Each row below holds a small network's activations on one input, seen along a few directions.
In each table, some parts of the input vary, and every possible input appears once, in random order.
A made-up example of a description, with smaller parts first: one of 5 places around a ring, together with either a single point or one of 9 places along a line or (one of 3 separate values, together with one of 6 places along a line).
Shared parts are said once, and a part with two or three values counts as separate values.

Other details of the inputs vary at random and push rows far along two fixed directions, the same in every table; ignore that.

Table:
R1: [ 28 -38 -23  28  16  13 -11 -18 -27 -19  34  -9  27   2]
R2: [-28  36  25 -17  -9 -31  12  30  16  31 -25   7 -31  23]
R3: [  0   6  -9  27  -6 -57   3  -6 -29  -4  -1 -19  -4  17]
R4: [  5   7  -2 -18  -4  21   3   1  10  -7 -14  21  14 -22]
R5: [  4   3   9 -23   5  28   2   5  20   6   7  17   8  -5]
R6: [ -5  -7  -5  35   5 -45  -2   5 -27   4   5 -15 -12  29]
R7: [ -4  -6  -5  36   6 -46  -3   2 -30   4   5 -15 -12  30]
R8: [  5   8   1 -15   1  22   4  -2  11  -6 -12  24  12 -25]
R9: [  5   9   3 -16   2  20   5  -2  11  -5 -15  22  11 -25]
R10: [  1  11   6   8  -1  42  -1   3  22  -4 -15  13   4  -2]
R11: [ 21 -42 -17  16  12   8 -11 -33 -16 -22  39 -25  17 -14]
R12: [-10  -7  -5  19  -5 -48  -6 -10 -22   3   7 -35 -20  17]
R13: [  2  -4   0 -11   3  32  -5  10   6  -1  -8  22   8  -6]
R14: [  0  -1  -3  22   1 -50   1   1 -20  11  20 -27  -8  34]
R15: [  2   0   1 -12   3  35  -4   9   4  -3  -8  23   7  -6]
R16: [-28  34  25 -17 -10 -32  14  32  17  31 -25   6 -31  22]
R17: [ -6  -4   6 -23   1  31  -2  -5  17  -2  -4   8  -5 -25]
R18: [ 32 -36 -17  12  13   9 -11 -22 -13 -14  47 -17  32   7]
R19: [ -4  -6  -2  34   6 -46  -1   6 -28   6   1 -16 -13  29]
R20: [ -4  -4   7 -23   2  29  -2  -6  15  -1  -5   5  -4 -25]
R21: [ -4  -6   7 -22   1  29   0  -4  16  -2  -5   5  -4 -25]
R22: [  4   4   6 -26   0  31   0   6  17   4   7  15  10  -3]
R23: [ 30 -28 -21  23  12  -1  -4 -28 -20 -25  28  -8  32 -14]
R24: [ 27 -37 -21  26  14  13 -12 -17 -28 -21  32  -8  27   4]
R25: [  5   2   5 -25   1  28  -2   5  17   6   6  14  11  -2]
R26: [  2   0   0 -10   5  34  -2  10   5   0  -8  23   6  -8]
R27: [-12  -7  -5  21  -6 -49  -1  -6 -21   4   8 -36 -22  14]
R28: [  2  -1   6 -10   8  32  -2   8   7   1 -10  24   5  -9]
R29: [-26  39  16  -8 -13 -38  16  24   8  18 -43  13 -26   2]
R30: [ -3  -5  -7  31   2 -44  -6   3 -31   5   3 -16 -10  33]
R31: [  6   8  -2 -18  -2  21   1  -2   8  -7 -13  21  14 -21]
R32: [ -5  -5   2 -26  -4  30  -4  -2  16  -2  -5   5  -3 -22]
R33: [ -6  -4   2 -24  -5  30  -3  -2  14  -5  -3   4  -3 -22]
R34: [ -5  -2   3 -24  -2  32  -2  -3  15  -1  -4   5  -4 -25]
R35: [-28  41  12  -9 -18 -38  16  27   7  19 -42  12 -27   3]
R36: [  4   2   5 -24  -1  29   1   8  17   3   8  13  10  -3]
R37: [  1  14  -6  48 -10 -48   5 -15 -13  -6  -5 -29  -6  22]
R38: [-11  -6  -5  19  -6 -47  -4 -10 -24   1   8 -35 -21  17]
R39: [-29  46  25   1 -18 -20  14  23  31  26 -29  -4 -30  30]
R40: [  4   0   8 -22   4  27   2   7  21   5   8  16   9  -6]
R41: [ 32 -28 -24  20   8   3  -6 -28 -24 -29  29 -11  35 -12]
R42: [ 31 -34 -17  14  14   9  -7 -21 -13 -13  48 -17  30   5]
R43: [ -5   7   6  -5  -7  40   0 -12  30  -7  -9  -5  -5 -17]
R44: [-28  43  13 -10 -17 -37  15  25   6  19 -43  12 -27   4]
Each input here is: one of 4 separate values, together with either a single point or (one of 2 separate values, together with one of 5 places along a line).
Q: Changing only the choice among 4 separate values turns R3 into R38. The same change can be made to R9. Which row results?
A: R20
Q: Changing only the choice among 4 separate values turns R27 into R1. The same change can be made to R43. Which row results?
A: R10
Q: List by row number the other rows that have the choice among 4 separate values in common with R5.
A: R2, R14, R16, R18, R22, R25, R36, R39, R40, R42
Q: Which other rows does R29 become when the place on the line of 5 takes its other values? List them by row number.
A: R4, R23, R35, R41
Q: Which other rows does R7 become when the choice among 4 separate values takes its other values? List them by row number.
A: R5, R8, R17

Table:
R45: [-24  13  11  -3 -10 -26   4  10   3  12 -13 -12 -31   7]
R46: [-17   8   5  -1 -11 -25   3   5   0   7  -5 -17 -22   7]
R47: [ 23 -23 -16  25  12  -5  -3 -16 -23 -18  20  -4  22  -3]
R48: [ -8  21  11 -19  -2  15   8  15  13   5 -27  30  -1 -13]
R49: [-16  34  15 -28 -10  11  12  25  20  10 -38  34  -7 -11]
R50: [ -6  10   8  20  -2 -19   3   1   8   9   3 -20 -13  28]
R51: [ 16 -15  -9  12  11   4  -7  -5 -16  -4  18   0  15  12]
R52: [ -6  20   5  23  -4 -15   3  13   2   8 -11  -3  -8  31]
R53: [-10   1   1   4  -7 -26  -1  -5  -8   2   4 -23 -14   8]
R54: [  3  11   3 -22   0  32   4   7  16  -4 -16  33  14 -22]
R55: [ 10 -15 -15  12   1  -4  -3 -16 -12 -13   8 -12  10 -13]
R56: [ -3   0   0  14   4 -23  -2   9 -14   7   2  -1  -4  25]
R57: [-20  25  11 -29 -13  13   6  13  23   6 -38  22 -13 -22]
R58: [ -7   9   3   6  -4 -20   2  20  -7  10  -6   4  -7  23]
R59: [-13   3   0   3  -8 -24   2   1  -3   6   2 -20 -18   6]
R60: [ 10 -12   4 -24   4  43  -2   2  21  -2  14  12  13 -12]
R61: [ -4   7   1  10  -2 -26   1  13 -13   8  -1  -2  -4  27]
R62: [-15  17   2   0 -11 -29   3   3  -4   6 -23  -6 -18  -1]
R63: [  0   0   1 -22   0  36  -2  -5  16  -9 -16  20   6 -33]
R64: [  0   3  12 -34   0  40   0   9  26   6   0  17   5 -10]
R65: [ 11 -16   3 -20  10  47  -3  -2  19   0  17  11  14 -15]
R66: [ -7   0  -3  14  -4 -29   1  -3 -13  -3 -10 -12 -13  -1]
R67: [ -1   3  -4  12   0 -19   1  14 -11   8   3  -1  -1  22]
R68: [  9 -16  -9   2   0   2  -7 -20  -7  -9  21 -20   5  -5]
R69: [ 13 -19  -3   4  11   3  -7 -12  -5   0  27 -13   8   7]
R70: [-19  20   6  -2 -13 -32   6   8  -3   6 -27  -5 -20   1]
R71: [-10  10   8  -3  -4 -25   2   9   2  17   1 -11 -16  21]
R72: [ -6  -3   7   6   3 -25  -1   3  -6  10  10 -16 -11  21]
R73: [  2   3   7 -21   3  42   0  17  16   3  -9  32   8  -7]
R74: [ 12 -15  -9  24   1   9  -5 -28  -1 -15  21 -27   8   1]
R75: [ 21 -18 -14  16   9  -1  -8  -8 -20  -7  24  -5  20  14]
R76: [ 11  -9  -5 -16   4  39  -5 -15   8 -14  -4  13  15 -35]
R77: [ 23 -26 -12  18  15   6  -9 -11 -21 -11  28  -5  23  11]
R78: [-25  14  10  -5 -10 -27   2   7   3  12 -13 -12 -29   7]
R79: [ 26 -17 -18  21   9  -7  -4 -20 -23 -17  21  -5  25  -2]
R80: [ 11  -4  -8  12   2  -8   3  -2 -12  -9   3   4  12  -2]
R81: [-11  -1   4   3  -4 -20  -1  -5  -7   2   3 -19 -16   5]
R82: [ 12 -14   2 -25   7  45  -5  -4  20  -3  17  13  18 -13]
R83: [-20  12   6  -3 -12 -28   2   4   1   9  -7 -15 -23   9]
R84: [ -3  11  -3  13  -3 -29   8   9 -11   3  -9   1  -3   7]
R85: [ -2   5  -4  19   2 -29   6   5 -15   2  -5  -1  -3   7]
R86: [ 11   3   0 -16   6  37   1  -1  10  -7  -9  29  17 -25]
R87: [  3  -6  10 -26   5  41   0   6  23   4   5  16   4 -12]
R88: [-20  18   8   1  -9 -31   5   7  -4   7 -28  -4 -23   0]
R89: [-19   7   5   1  -6 -24   3   4  -1  10  -5 -17 -24   5]
R90: [ -9  14  10 -19   0  24   4  25  16  14 -17  29  -3   0]
R91: [ 12 -12  -8 -15   0  40  -3 -11   9 -18  -2  12  18 -34]
R92: [ 23 -25 -16  17  11   5 -10 -11 -19 -12  29  -4  26  12]
R93: [ 27 -12 -14  38   8   7  -3 -24 -11 -21  17  -8  28   1]
R94: [ 19 -28 -11  10  10   5  -6 -14  -7  -6  37 -18  17   6]
R95: [ 16 -26 -17  19   8   0  -6 -24 -17 -18  16 -15  14 -16]
R96: [ -5   4   7 -31  -2  39  -2  -2  22   1  -7  11  -4 -25]
R97: [-17  25   7  18 -15 -23   7   0   6   4 -28 -10 -19   5]
R98: [-18  17  21 -33  -3  19   4  21  30  19 -17  20 -16  -2]
R99: [ 19 -17 -13  22  11  -8  -4 -16 -20 -15  16  -2  19  -2]
Q: Changing only one part turns R61 into R64. The same change can be made to R67. Which row results?
A: R94
Q: Changing only one part turns R66 into R45. The same change can be made to R95. Which row results?
A: R89
Q: What do these inputs look like to the network?
A: one of 5 places around a ring, together with either a single point or (one of 2 separate values, together with one of 5 places along a line)
Q: Which other rows does R85 become when the choice among 2 separate values takes its other values? List them by row number.
A: R84

Table:
R100: [ 17 -33  -5  -2  13  16 -10 -16   1  -8  27  -5  20  -6]
R101: [ -7  28   6  -9 -13 -45  13  11   6  15  -5  -7  -5  19]
R102: [ 25 -26  -4  12  13  22  -8 -17   2 -11  18  -3  22  -1]
R103: [-17  20   9 -22 -12   9   2   8   8   3 -31  12 -11 -10]
R104: [ 16 -24 -10  13   4  28  -5 -12   3 -16  27  -9  19  -1]
R105: [ -3   6   0 -19  -3   7  -5   9  -3   1  -8  17   1   0]
R106: [ 19 -21 -17   0  13  19  -6  -8 -10  -4  21   1  22 -10]
R107: [ -8  19   6  -9  -4  16   4  15  18  17 -18  12 -11   1]
R108: [ 5  6 10 -5  6 28  4 -1 11  0  3 11  1 -5]
R109: [ -9   8   8  14   2 -15   3  -2  -1   6   7 -11 -14  17]
R110: [  2   1  -5 -10  -2  22   0  -4  11   1  -8   4  -1 -22]
R111: [ -1   2   0   9   6 -28   3   2 -19   3   9   1  -5  10]
R112: [  8 -19  -1  11   8 -27  -3  -4 -13   3  13 -14   0  13]
R113: [ 17 -19 -11  -1   1  22 -10 -24  -9 -19  12  -9  14 -14]
R114: [-11   2   2  -8 -10  10   3   4  14  -5  -6  -3  -8 -13]
R115: [10 -8 -1  0 -1 31  2  3 11 -8  7  5 10 -4]
R116: [-16  16  16 -20  -3   4   6  12  19   7 -35  16 -11 -15]
R117: [-6  8  0 -3 -2 17 -2  4 16 11 -3  3 -4  2]
R118: [ -2  -4  -3   1  -5   6   5   1   0 -10  -5  -1   4 -14]
R119: [ -5  10   5   7  -7 -13  -4   4  -6   5  -6  -9 -11  22]
R120: [-18  19  10   9  -3 -34  10   3 -10   7 -15  -8 -22   3]
R121: [  7  -9 -17  15   6 -26  -4  -1 -22   4  13  -6   4  10]
R122: [-13  18   7 -26  -5  10   6  22  17  22 -18  17 -15  -5]
R123: [ 20 -11  -6  14  14  22  -3 -15  -8 -15  21   9  21  -5]
R124: [  6  -1  -1  -4   5  20   2 -12  -1 -12   1  14   8 -24]
R125: [-19  18   4 -18  -9  10   3   7  22  13 -22   5 -18 -15]
R126: [ 4  9 -5 -3  2 26 -1  7 11  4 -9 21  8 -7]
R127: [-19  15   1  10 -15 -35   9  14  -6   2 -21  -2 -19   5]
R128: [  4  -5 -18  23   1 -25  -3 -12 -19  -3   3 -12   1  -2]
R129: [ -8  11   7  -5  -6  17   9  18  13   1 -15  13  -1   1]
R130: [ -2  -3  -3  22  -4 -25 -10  -9 -15   0  12 -26  -7  30]
R131: [ 13 -12  -6  34  13 -19   0 -16 -25  -8  25 -19   9  17]
R132: [  2   3  -6  24  -3 -29  -8  -3 -23  -3   2 -11  -1  27]
R133: [ -3  -7  -6  23  -8 -33   3  -2 -15  -6   5 -26 -11   6]
R134: [  5 -12  -6 -10  -3  24 -10 -20   2 -14   7  -7   8 -14]
R135: [13 -8  1  2  9 23 -5 -3  9 -6 -2 18 17 -5]
R136: [  0   1  -6  -5  -6   5  -5  -9  -7 -11 -10   6   3  -9]
R137: [ -5   1  10 -22   5  23   2   2  12   5   9  12  -3 -11]
R138: [ -4  38  13 -21 -13   4  13  13  33  10 -18  15   3   3]
R139: [  7  -8  -3 -19   3  24  -8  -1  -5  -6   5   9  14  -6]
R140: [ -4  -7 -10  13   1 -33  -3  -2 -14  12  16 -22 -10  18]
R141: [ 19 -15  -9   6   7  27 -11 -14 -10 -15  14  -1  24   2]
R142: [-15   8   6   2 -10 -33   8  22  -5  11  -5  -8 -20  17]
R143: [ -5  -5   4 -20  -5  23   1  12  16   1   5   8   1  -9]
R144: [ -3   1   5 -11   3  22   1 -12  12  -6   3   2  -4 -20]
R145: [-10   7  15 -22   2   2   4  19  13  13 -20  19  -4  -3]
R146: [-20  14  16 -22  -6   6   2   8  28   9 -28   9 -18 -13]
R147: [ -1  -8  -1 -14  -2   9 -10  -4  -2  -1  11  -4   2   4]
R148: [ -2   6  -6  20   2 -17   1   4  -9   9  -2  -8  -3  16]
R149: [ -1  -8  -9  18  -2 -37   3   8 -22  -2  10  -9  -2  17]
R150: [ -6   9   8 -27  -6  12  -3  12   6   7 -10  10  -7   0]
R151: [-16  15  11   1   2 -35   9  14 -12  14  -5  -2 -19  15]
R152: [ 23 -25  -5  13  15  21  -7 -15  -2 -12  15   0  27  -2]
R153: [ 10  13  -1  -7 -11  -5   7 -13  12  -5   2  -4  16 -13]
R154: [  3  -7 -14  21   2 -22  -1 -11 -18  -2   3 -19   0  -1]
R155: [-15   7  12  13  -2 -30   0   7   6  14 -10 -11 -18  25]
R156: [ 13 -19  -6  20  12 -25  -1 -14 -27  -4  33 -21   2  12]
R157: [  3  -6   6 -12   3  17  -1  -5  15  -4 -11   6   0 -19]
R158: [ -8  -2  -1  10  -4 -33   6  16 -16   4   3 -11  -7  16]
R159: [  3   2   5  -9   3  21   4  -9   7  -6   0   5  -2 -22]
R160: [-13   9   9   1  -1 -41   2  17  -5  15 -17   6 -15  17]
R161: [  1  -1   4 -11   2  14  -1  -2  12  -5 -18  18   5 -21]
R162: [ 19 -18 -14  15   5  24  -1  -6  -4 -19  17   6  24  -2]
Q: Changing only one part turns R129 into R158. The same change can be made to R132. Which row results?
A: R105
Q: Changing only one part turns R112 into R157. The same change can be made to R122. Which row results?
A: R110
Q: What do these inputs look like to the network?
A: one of 3 separate values, together with either a single point or (one of 4 places along a line, together with one of 5 separate values)
Q: Which other rows does R139 become when the choice among 5 separate values takes its other values? List them by row number.
A: R106, R145, R151, R158
Q: Which other rows does R146 become when the choice among 3 separate values takes its other values? List them by row number.
A: R100, R155

Table:
R163: [ 10  -3 -16  23 -11 -50   0 -11 -11  -1  18 -35   4  19]
R164: [-26  23  28  -5  -4  -8   3   9  22  15 -25   2 -29  14]
R165: [-37  39  39 -46  -7  -9  17  39  30  28 -53  38 -34 -14]
R166: [ 16  14  -2 -25  -1  28   1 -16  17  -5   6  13  20 -17]
R167: [  5  -1  -8   3  -3  47   4   5   9 -16  -6  23  18 -26]
R168: [  7  -5  -9  43   2 -43  -2 -12 -32 -13  -4 -15   1  22]
R169: [ -9  12  16   6   7   1  -4  -8  10  13  -4  -3 -14   8]
R170: [  6   6   7   1   9 -11   0  40  -6  24  16  17   5  59]
R171: [  6 -11   4  -2   4  57   4  -4  24  -5  13   3   5 -19]
R172: [ 17 -29  -6  13  11  32  -9 -21  11  -8  22 -13  15  -7]
R173: [-15  37   7 -22 -20  -2  18  24  27   6 -16   4 -12  -6]
R174: [ 13 -27  -7 -15   3  31 -19 -20 -14 -21  14  -5  17 -13]
R175: [ -8 -12 -15  10  -8 -18  -3   2 -25  -7  12 -25 -14  10]
R176: [-12  31   8  -3  -3   0   5  10   3  10 -38  24 -11   0]
R177: [-10  -7   0   1   4 -11  14  11  -2   4   7   5  -7 -13]
R178: [ -6   3   5  10  13 -49   5  -1 -21  14   2  -7 -13   6]
R179: [-12   6  -2  -7  -3 -16 -11  -4 -21   7  -6 -11 -13   8]
R180: [ 20 -17 -17   2   4  46  -4  -7   9 -17  -6  19  27 -23]
R181: [ 18 -37 -13  13  16 -11  -4 -11 -13  -6  26 -11  18 -14]
R182: [ 10 -26 -16 -23  -2  47 -18  -8   4 -13   8   6  14 -23]
R183: [  6   2  -3  21 -10 -60   2 -18 -20  -7  15 -31   2  27]
Q: What do these inputs look like to the network?
A: either a single point or (one of 4 places along a line, together with one of 5 separate values)
Q: Which other rows does R163 become when the place on the line of 4 takes its other values? List them by row number.
A: R166, R173, R183
